These are the activations of a small network on made-up records, seen along a few directions, one row for each record.
After each row come some of the record's fields: T, D, Z, B, W, K.
A field that a record lacks is left out.
Other fields move the rows too, some of them a lot.
Random noise pushes rows far along 23 fixed directions. That doesn't count. These rows show it; they differ only by the noise:
[ 612   63  -51  -38 -382  431 -183 -204  237  109 -168   96   21  320
 -128  143  373 -125  -61  -49   85   68  400   34  400 -284  208  188
  -82 -325  305  135  489  -95  300  449  178   17]
[  10   60   85  265  119 -490 -197  254  -10   66  153   45 -821   52
 -276  -43  375  562  148   34   34  -48  -53 -134   -1 -388  606  205
 -279   15   12  240  533    8  689 -269  429  -68]
[  55  141  287  -91   18 -435   57 -209  438 -112 -304 -213   78   10
 -518 -237  213  457 -224 -506  -52 -117  222 -303  480 -203 -147 -248
 -445  363  154 -463  -38 -384  665 -563  478  163]
[-143 -201 -338 -147   69  163 -253  -60  327 -273  296  -31  410  692
 -282  168   26 -450 -336   74  122   84  120  137 -296 -266  548  -90
  131  -61 -155   30  408  138   52  -54  665  137]
[  63 -142 -267   41 -206  267  -40  119 -135  201    2  -70  508  -63
 -252   -1  321  197  278 -128 -191  103 -149    4  382 -110  -92 -420
 -140 -153  304  102 -217 -551  -54  144 -121 -129]
[-263  775  609  317 -214 -162  341 -402  454 -287 -771  -98 -199 -385
  265  151 -180 -157  487   -1  169  117  529 -406   11 -155  290 -320
   20 -409 -238  126   74   84  783  -61   60 -170]
[  81 -429  -84  -43 -288  264 -181  357  -29  645  107  279 -352 -123
   31 -353 -182   64 -354  449  -44 -102 -377  -18 -180   42  -74  -13
  273   96 -192  164  395  -76  173 -155  259  185]
[ 446 -246 -485 -157  396   10 -144  136 -220   60  347   85  132  -83
 -526  485  730  110   96  -91  196  -18   58  267   32 -501  237  -10
   57 -218  560  108  291 -501  298 -142  408   93]
[-218  428  729  372 -214  621  -31 -100  411 -193   51 -154   81  198
  264 -275  -57    8 -411  -27  -56 -308  268 -258 -373 -167   99   43
 -388  -90  -23 -157  124  614  316  -89   81  161]
[ 149  372 -100  151 -519 -310  -44  139   35   56  174  518 -339  -52
 -442 -248  -62   32  127 -162 -140  -66   37  241   45   81  -65  397
  167  -71 -295   34  104 -110  189  210  -54  301]
[ 296  131  512  283  214   58   45 -447  153 -158  483  164 -139 -539
  181   31  699  292   87 -246   -7   74  391  148 -103  -28 -214  186
  -52 -478  -81  409  295  167  125  187 -207 -187]
[-116 -125   40  121  173 -628  -28   53  141 -357  337  -51   33 -528
 -225 -116  169  285 -569 -259 -249 -275 -162  -38  219 -115   -9  -33
 -443  510 -399   67 -235  262 -263 -361  517   89]
[  28 -195 -108 -179  385  666 -298 -334  280 -206   80 -400   75 -325
  241   42  249 -338 -364  664  191 -435 -575 -171 -500  -39   31 -203
  -97 -130  -12 -256  378  290 -642 -346  127 -237]
[ 138  -47   47 -106 -286 -150   41  371 -404  384  197 -176  299   52
   28 -506  -32   81  -30  196  301   80 -119   38  336  -31 -373  -83
  119  331  301  183   81 -273  176   51  202 -179]
[ 155  201 -488  146   33    8  130 -673  538 -136 -616 -162  107 -220
 -364   19   10  151  116 -454 -131  -79   -7  -62   11  426   35 -595
  -52   -9 -330 -321 -311 -126 -211 -399  239 -299]
[  63   -1  104  352   49 -148  400   44  148 -116 -556 -200  -52  232
 -120  159 -100  338  257 -360 -288  -46   37  154  218 -427  257 -763
 -190  581  239 -205   -7 -375  224 -233  176  -35]
[ 193  -64  127 -163 -607  602  117 -351  -58   -9 -365   11  343  292
  149 -114 -164   58 -404  -61  -96  125  -49  -81  149  139  247 -459
 -131   31  207 -264 -321  306  213  -72 -174  298]
[-385  530  -41  239  -49  -90  -74  405 -225 -503  273   82   -7  365
 -239 -436 -396  -63   26   55   16 -425 -219  246 -278 -724  266 -315
   51  282  216  144  381  -44  -37  146   59 -180]
[ 217  122  -48   83  316  -87  424  -69    3  240  528 -253  222 -826
  110  215  246 -592  202 -269  214 -435    8  310  -88   23 -178  119
   86  270 -475  117   10   54  155 -121   -1 -191]
[-472 -109 -288  227  290 -259  122  305   52 -246 -280 -123 -480  341
 -251  216  -28   46  450  304  283  -56  243  195  -48  210  -63  -20
  162 -317 -315 -632   77 -413  259 -405  363  341]
[-489    3  -60  602 -206  809  406 -144   15   11  140  263  482  813
  -51   93 -232   65  626  -60 -136  263  507  522 -233  -35  -38 -266
    6 -398  391 -179  336 -258  154  219 -411  265]
[ 674  809   82 -197  -32   71 -190  283    9  181 -612 -186   23  141
  -72  278 -124 -340  381  174  200  130  389 -180 -409  148 -128  230
  363 -121  335  -18 -125  -83  -25  125  204   91]
[ 356  -85 -250 -647  166 -458 -151  269 -457  106 -228 -548 -282  -74
  -68  257  349  -55   15  -38  361 -131 -287 -115  346  121  177   95
   97  216 -127  -49 -189 -162  524 -258  402 -184]
[ 171  321  330   96  -39   47 -214  430  -57 -248  535 -171   15   64
 -181 -307  385  -61  -31 -104  -29 -466   62   53  212 -490  -31   35
 -294   25   -7  -21  132  -90  129  267 -173   80]
[-114 -102 -335 -324  -38  332   94 -203 -349 -121  190  -15  451 -312
  158  350   77 -574  -12  342  228  -26 -306  156   66   -2    3  349
  -69 -172  278 -162  -93  124 -348  112 -209   67]

[  40  -58   17  496    1  402  181 -406  599  -27  194  282  156 -169
  -30 -142  161 -176 -279 -291   87 -199  253  327 -152 -172 -289   55
  168 -169  -22 -106  336  -77 -112  139  249 -165]
D is d2, Z is z1, B is b2, W is w3
[ -27  271  506 -263  249 -268 -155 -233   90 -201  -20 -110  -18 -499
   98 -175  232  138   20  143   70   33   69 -398  104   -9 -458  177
 -230 -171  140  -21   18  -78  -45  -99 -235  -84]
T is t1, D is d2, Z is z1, B is b1, W is w3
[ 349   59  392    1 -567  -50  181   79  237  479  -69  316   11  163
   -3  -71    4 -288  -21 -324  -81  341  210   29  177 -156  114  346
  117  166   55  -87 -100 -137  564  239  -18  310]
T is t1, D is d2, Z is z2, B is b2, W is w3
[   9 -107  -25  -42  384  291 -210   79 -257 -122  341   13  313  -81
   16    0  232  277 -349 -226  -51   -6   76   30 -211 -143  -36  -79
  -91 -136  380  243 -219  106 -189  -13  102 -106]
B is b1, W is w3
[-721  -73  250   33  214 -205  322  154  327  -29  245 -191  667   66
 -314  440  -36 -272  409 -303 -368  -38 -204   35  -93 -420  -14   47
 -404  547  160 -479 -147 -460  232 -412  -39  371]
T is t1, D is d1, W is w1, K is k2
[ -82  190  172  391  -99    1  329  323  -79   -4   75 -285  248  -30
  157   70 -251 -303  306  448  230 -162  170   24  149 -214  170 -257
 -209  268  112  -86   82  106   40 -101  -30  227]
W is w2, K is k1
[-486  -75 -115  192   57  470 -190 -178  279  639  446  -82  382 -669
  -67   38  347  115  210  275 -166   43 -377 -493 -420  451 -141  395
 -301 -507 -123  253   75   69  -64 -274  -28 -160]
W is w2, K is k2
[  58  264  483 -317  -49 -122 -343  -34  284 -191 -438  -33  -88  269
  -35  -36   -3  149  118  255 -247  348   81 -430 -198   33  -94 -119
  136 -255   37   31  115 -173  -75  101 -116  139]
D is d2, Z is z2, W is w2, K is k2
[ 257   89  -25 -493  408  323 -297  -64 -133  298   28   -1 -235 -221
  -97  140  -56   74 -152 -125   -5 -330  497 -178   44  227 -408  430
 -104 -254  -12  157  381   15  406  -63  -87  170]
T is t3, D is d2, Z is z2, W is w1, K is k2
[ 240  -64 -283 -615  -61  197 -308  164 -249  311 -165   -7  189  -44
    1  447  -56 -169 -219  199   93   66  -27 -109 -323  413 -195  278
  392 -199 -106  275 -113  152  100 -116  356  229]
T is t1, D is d2, Z is z2, W is w1, K is k1
[-356  166 -210  169  185 -169   38 -245   54 -251  169  123  -97   82
   51 -303 -451 -153 -139  230  118   -2   64  -13  -39    0  174  415
 -368  180   81 -136  227  458 -522  -26   35  -80]
B is b1, W is w3
[ 197  341   -2  312  442 -188  -29    1  276 -457  -96 -337 -220   16
  -41  519  109 -159  332  238  172 -228  253   50 -324 -399  595 -358
   23   57  -98  258  561  169  -24 -141  401 -168]
B is b2, W is w3
[ -69  -77  -53   35   19 -365  103   64  139  406  388  131  269 -319
 -161 -179   64 -242  -85  116  236  140 -167   84  -49  141 -510  767
   42  307  202 -226   46 -167 -238 -162  374   53]
T is t1, D is d2, Z is z1, W is w2, K is k1
[ 488 -328   -1   -5 -296  108  -94    3  203  244   99  202  -35  250
 -178   39  233   34 -292  246  -49  154 -181  120   34   38  -76  491
 -118  223  342 -422  161   22 -257  -51  137  467]
D is d2, Z is z2, B is b1, W is w3
[-332 -134  367 -416  -26 -231 -310 -272  125 -145 -279  153   87  -14
   82  177   67  132  239  438 -142  906  163 -554   48  408   33   47
  104 -730  -26  117 -153 -150  -23   61 -275  287]
W is w2, K is k2
[ 894 -414 -305 -321 -290 -196  -28 -113 -390  130 -192 -147 -249   -9
   -1  541  407  276  125  129 -258  250 -607  131  213  386  550 -247
    7  330  -91   81 -296  233 -298  -40 -315  172]
T is t1, D is d2, Z is z2, W is w2, K is k2
[-660  -47   26 -173 -453 -154   24 -278  189   34  216 -138  573  531
 -220   89  -46 -127  639   80 -172  427 -456  -60   55  104  225   25
  -83   65  -45   10  307 -311  266  -21 -285  -61]
B is b2, W is w3
[ -79 -198 -116  120 -161  254   24  -55 -188   33 -234    4   49   54
   50 -131  155  539 -115 -253 -110   68 -407   31 -144 -190  277 -773
  215  -34  196  371 -126 -168  289  -80  211 -496]
T is t2, D is d1, B is b1, W is w3
[  93 -195 -369 -300 -211   62 -154  150 -234 -291 -126 -356  435  675
 -138  380  446 -108   -1 -183  246  110  -24  249  453  -67   63   81
  140 -154  234  -47 -179 -303  114  332  395 -154]
B is b1, W is w3
[-396 -197  395   78  258 -220  295   95  203  356  210   86  354 -178
  226 -113 -303 -321  128   65  -96  390  -46  -99 -209 -105 -224  182
    6  331  125 -127 -137 -176 -144 -115 -147   71]
D is d2, Z is z2, W is w2, K is k1
[-292 -552 -138   80 -103  262   73 -374  -74  237  716  510   12  -24
 -118 -342 -135  317 -187  191 -219  -52 -524  371 -132  -88 -184  122
 -113  285  237   91  794  -12 -233 -135 -352   62]
T is t1, D is d2, Z is z2, B is b2, W is w3
[-283 -230 -163  229 -470   69  253 -541  114 -227  184  191   42   19
   26   69  116  -42    0  359  250   22 -163  225  287  -34  172  127
 -127 -182    0  -53  512  205  101   16    6   34]
T is t1, D is d1, W is w2, K is k2
[-264   69   75 -173  272 -279   51 -154  215 -313  129   11  138  110
 -207 -247 -423 -183    9  312   90  -61  285  -75   39 -205  -11 -448
   18  157 -145 -101  545 -165   61 -258   11  265]
B is b2, W is w3
[-173  117   59 -558  714   13  -41 -253 -486 -225   70 -435  603 -389
   45  509  231  108  293  -83    2  135 -106 -266 -121 -246  184 -351
 -219  -32  650  330 -101 -140  132 -274 -202 -284]
W is w1, K is k2
[  34 -238  260  217 -357  405   57  207  -45  -64   58  -54  132  444
  206  196  130   83  127  193 -130   -8   63  365   84  111 -402  137
   28  -36   63 -132  120  -49 -221  316 -217  275]
T is t1, D is d2, Z is z2, B is b1, W is w3
[ 161  200 -383 -105  337 -138  -63 -258  451  371  -82 -382  338 -259
 -288 -101   19 -249  394 -148  166 -116 -163 -195 -147   81 -167 -329
  153  217  -99  135  231 -409 -107 -259  245 -702]
T is t1, D is d1, W is w2, K is k2
[ 157  -31 -433 -450  226   75 -100  100 -378  -55 -558 -285 -249 -599
   16  301  -86  -29 -266 -203  -25 -636 -169 -247  651   19  -64    5
 -417  141   37 -228 -476   -2  -39 -175  -42  -59]
T is t3, D is d2, Z is z1, W is w2, K is k1
[ 300   20  -66 -302 -737 -268 -121 -409    1  197  -48  277  168 -178
 -396 -152  245  309  184   17 -131  406  -44 -238  647  370  -58   19
 -119 -301  -34  147  -48 -224  259  110 -353  226]
T is t1, D is d2, Z is z2, W is w2, K is k2
[ -16  -60 -507  598 -185  218  174   21 -221  302  308  487 -347 -835
  -67 -101  199  104  204   70  204 -192   67  139  257 -154  341 -165
   71 -649 -151  477  117  -78  311  200 -149 -202]
B is b2, W is w3
[  15  -48 -316 -339   98 -203 -560  450  -54  123  -18   14   53  382
 -338  -80 -198   60 -204  138 -140   56 -173 -217  -53 -209  136  107
  -24  245  190  250  143 -140 -239   -6  454  -10]
T is t1, D is d2, Z is z1, W is w1, K is k2

Which values does each new row have?
[-266  -17 -451  353  426 -264  -32  138  234  127 -218 -380 -209  595
 -288 -157 -194  342  249  -40  154   36  257  -56 -118  546 -188  143
 -174  141 -135 -458  -31  -80 -204 -434  511 -168]
D is d2, Z is z2, W is w2, K is k2
[  55  177 -209  130  -89   26  131    6 -281 -155  -50   19   56 -284
   46    7   32  -75 -134  389  321  -59 -191    0  -28  -31   84  289
 -258   19  524 -395 -367  315 -398 -186  104  145]
T is t1, D is d1, W is w1, K is k2
[ 369  367 -113   13   24 -500  -76 -104  175 -158 -193 -209  168 -190
 -154  253 -293  -19  256  395  136 -165  446   38  306  177 -495   36
  -64  390  -79  443  684   60 -478  -23  439  -73]
T is t1, D is d2, Z is z1, W is w2, K is k1
[-213 -219 -294  744   95 -174  387 -274  166 -281  164  310 -200  404
    3  273  108  119  233  -25  285  461  554  553 -120  338  184  408
   81 -357  -58 -295    9  243 -216   10  271  190]
B is b2, W is w3
[-402 -202  -83  282   51  127 -116  335  311  448  653  422   12  429
 -288 -117  -33 -149 -274 -123  -59   40 -289  189 -782 -456  301  610
  186  201  208   60  451   -2  276  -96  534   67]
T is t1, D is d1, W is w2, K is k2
[-271  -89  142  -55  411   39  241 -157   26 -421  330 -195  150 -353
  166   17  407 -453 -107 -327  277 -260 -220   79  -46 -427  240 -272
   24 -163 -127 -391 -436  -84  245 -116 -218 -217]
D is d1, B is b2, W is w3
[ -52  340 -149 -118 -287 -485 -115 -310  221 -259   69  619 -679 -267
 -489  100  -22  -29   67  -41 -167  -49 -516  121 -623  336  303  432
  328 -181 -576 -344  -54  184  118 -335 -224  480]
T is t1, D is d2, Z is z1, B is b2, W is w3
[  -3  344   89   58  590  -26 -319   23   35 -627  236   36 -287  365
 -248  203  -67  281  188  -76 -298 -195  445   37 -439   19  160  -82
 -265 -218 -170  -62  141  291 -315 -116 -354  342]
D is d2, Z is z2, B is b2, W is w3
[ -91 -270 -218  -25  399  140 -205  476 -171  -55 -252 -310 -414 -240
  231  498   54 -144  -25  495   15 -364 -287 -159   17 -139  209   78
 -208    8  -76 -123  -47   84 -362 -111  150   42]
T is t1, D is d2, Z is z1, B is b2, W is w3
[-143  -95 -232 -418  380   78 -233 -226 -222   -1 -177 -154 -423 -553
  -33  330  264  318  -34  -40  -14 -458 -567 -201  -26  -37  -58  147
 -101 -144   94  148  299 -116  296 -274  -47 -410]
D is d2, Z is z1, W is w2, K is k2
[-196  236  338  165  314   -1  162  368  -15  -90  270   57  -16   52
  -55 -307 -235 -199  138 -417 -269 -197  111   54 -130 -505  232 -436
   14  188  -67 -102 -189 -249  214  157 -514   99]
W is w2, K is k2
[-283  368  640  629 -225  121   56  533   68 -130  651 -555  371 -373
  121 -174  239   37  134  451   52 -642 -148  -56 -126  140 -558   74
 -419  191 -319 -132  -64  327 -234 -204  -68  233]
T is t1, D is d2, Z is z2, W is w2, K is k1
[  42   58   81  374 -191 -278  -18  188  352  115  248  175    6 -177
 -112  140  351 -196  190  -23  -88  282 -107   95 -341   30  149  315
  245 -127 -313  119 -224  -19 -141  131  270   52]
T is t1, D is d1, W is w1, K is k2
[-185  -59  377   79  -74    7  202 -291  531 -336 -243 -218  189 -250
  108   63  282 -120  -35 -319 -130 -154   -7  -50  181  -94 -159 -561
  149 -119 -545 -139 -166 -268  251   20  -21 -138]
T is t1, D is d2, Z is z1, B is b2, W is w3
[ -76  601 -344 -207   -2  306 -353 -112 -228 -297  191 -501  278  249
 -274  -30  233   17 -103  -96  414 -495   39 -206  -73  262  -56  398
 -331 -330  184 -118  -50  393  155 -105  185 -238]
T is t3, D is d1, W is w2, K is k2
